A small network was shown many inputs. Here are its activations along a few directions, one row for each input.
Each table varies a few parts of the input and shows all the possible inputs, shuffled.
Descriptions start from the smaller parts, as in this example, which fits no table here: ring(5) and (point or line(11) or (values(2) and line(6))).
Shared parts are said once, and a part with two or three values counts as separate values.
(in the rows, 128 means zero)

Other details of the inputs vary at random and push rows far along two fixed directions, the same in every table; ignore that.

Table:
x1: [179 111 164 145 143  72  78 108 121 224 163 117 154 111 134]
x2: [163 105  75 131 154 149 121 137  87  97 112 120 105 140 110]
x3: [167  88  70 125 124 131 103 130  78  98  97 140 101 121 132]
x4: [ 81 150 149 114 118 157 171 143 161  87 120 142 124 142 124]
x5: [140 122 158 155 135 104  97 116 135 199 157 120 148 127 121]
x6: [112 162 192 113 113  89 139 116 178 173 156 115 169 107 153]
x7: [141 128  67 116 165 142 123 132  81  97 117  95 112 130 136]
x8: [166  99 118 130 126 108 101 121 105 142 124 134 124 119 133]
x9: [151 127  93 128 121  81  94  99  95 172 123 100 143  97 156]
x10: [116 156 196 116  90 104 147 127 190 149 150 146 158 116 130]
x11: [108 129 152 133 111 150 149 140 157 107 126 149 121 139 119]
x12: [ 96 140 145 125 129 164 160 145 157  87 125 142 120 147 113]
x13: [168 122 105 139 148 103  92 112  94 170 140 105 136 125 119]
x14: [129 140 147 145 150  81  88 100 117 224 163  95 167 113 151]
x15: [106 139 138 132 103 136 140 130 148 119 121 147 125 130 127]
x16: [156 126 102 129 140  94  95 105  93 172 140 101 137 117 128]
x17: [ 88 136  96 116 137 170 166 144 120  57  96 130 108 138 140]
x18: [100 130 151 128 126 171 164 152 164  81 123 150 115 148 111]
x19: [133 126  97 144 115  95  96 101  94 177 122 120 132 114 138]
x20: [164 112 110 134 135 118 110 120 108 142 131 123 127 126 118]
x21: [101 142 136 124 146 148 143 139 137 117 134 122 129 145 119]
x22: [ 81 150 150 113 131 165 172 147 162  83 126 137 124 147 118]
x23: [160 102  70 128 129 139 120 129  87  92 104 131 104 132 118]
x24: [ 90 145 156 123 138 174 168 155 167  79 129 140 122 154 109]
x25: [ 99 134 215 131 119 141 153 147 194 131 148 153 138 133 124]
x26: [109 130 142 133  99 146 145 139 154 109 121 154 119 132 124]
x27: [ 93 134  89 117 151 173 159 143 112  60 102 122 108 142 136]
x28: [108 155 152 103 142 155 167 152 160  89 137 123 129 143 116]
x29: [ 87 163 192 125 102 103 145 117 181 172 143 131 165 110 157]
x30: [122 156 204 119 116 109 143 126 188 161 163 132 161 125 122]
x31: [114 136  96 101 128 162 168 146 125  48 103 130 104 140 119]
x32: [155  86  77 153 160 141  95 133  70 122 113 122  96 136 120]
x33: [108 117 153 128 117 160 150 150 150  88 118 155 109 138 125]
x34: [147 116  52 121 124 123 117 120  75 101  99 118 108 119 129]
x35: [154 117  51 124 157 120 103 113  63 119 112  92 114 117 141]
x36: [159 122 113 133 120  94  99 106 105 164 136 118 138 116 128]
x37: [141  92  79 140 119 148 110 134  84  98  95 145  92 128 129]
x38: [156 127 161 136  95  75  99 107 146 200 152 136 159 105 135]
x39: [106 148 188 137 105 108 131 119 173 171 152 139 153 127 129]
x40: [168 101 119 132 141 115 102 123 104 144 129 129 122 122 127]
Each input here is: values(2) and line(4) and line(5).
The inputs of x33 and x39 match in every part but the line(5) part. If x1 is changed in the same way as x33 into x39, which row does it become? -> x13
Change only the values(2) part in x22. List by row number the other rows that result. -> x16
Change only the line(4) part in x5. List by row number the other rows that result. -> x11, x18, x26
Change only the values(2) part in x27. List by row number the other rows that result. -> x35
Change only the line(4) part in x19. List by row number the other rows that result. -> x4, x21, x22
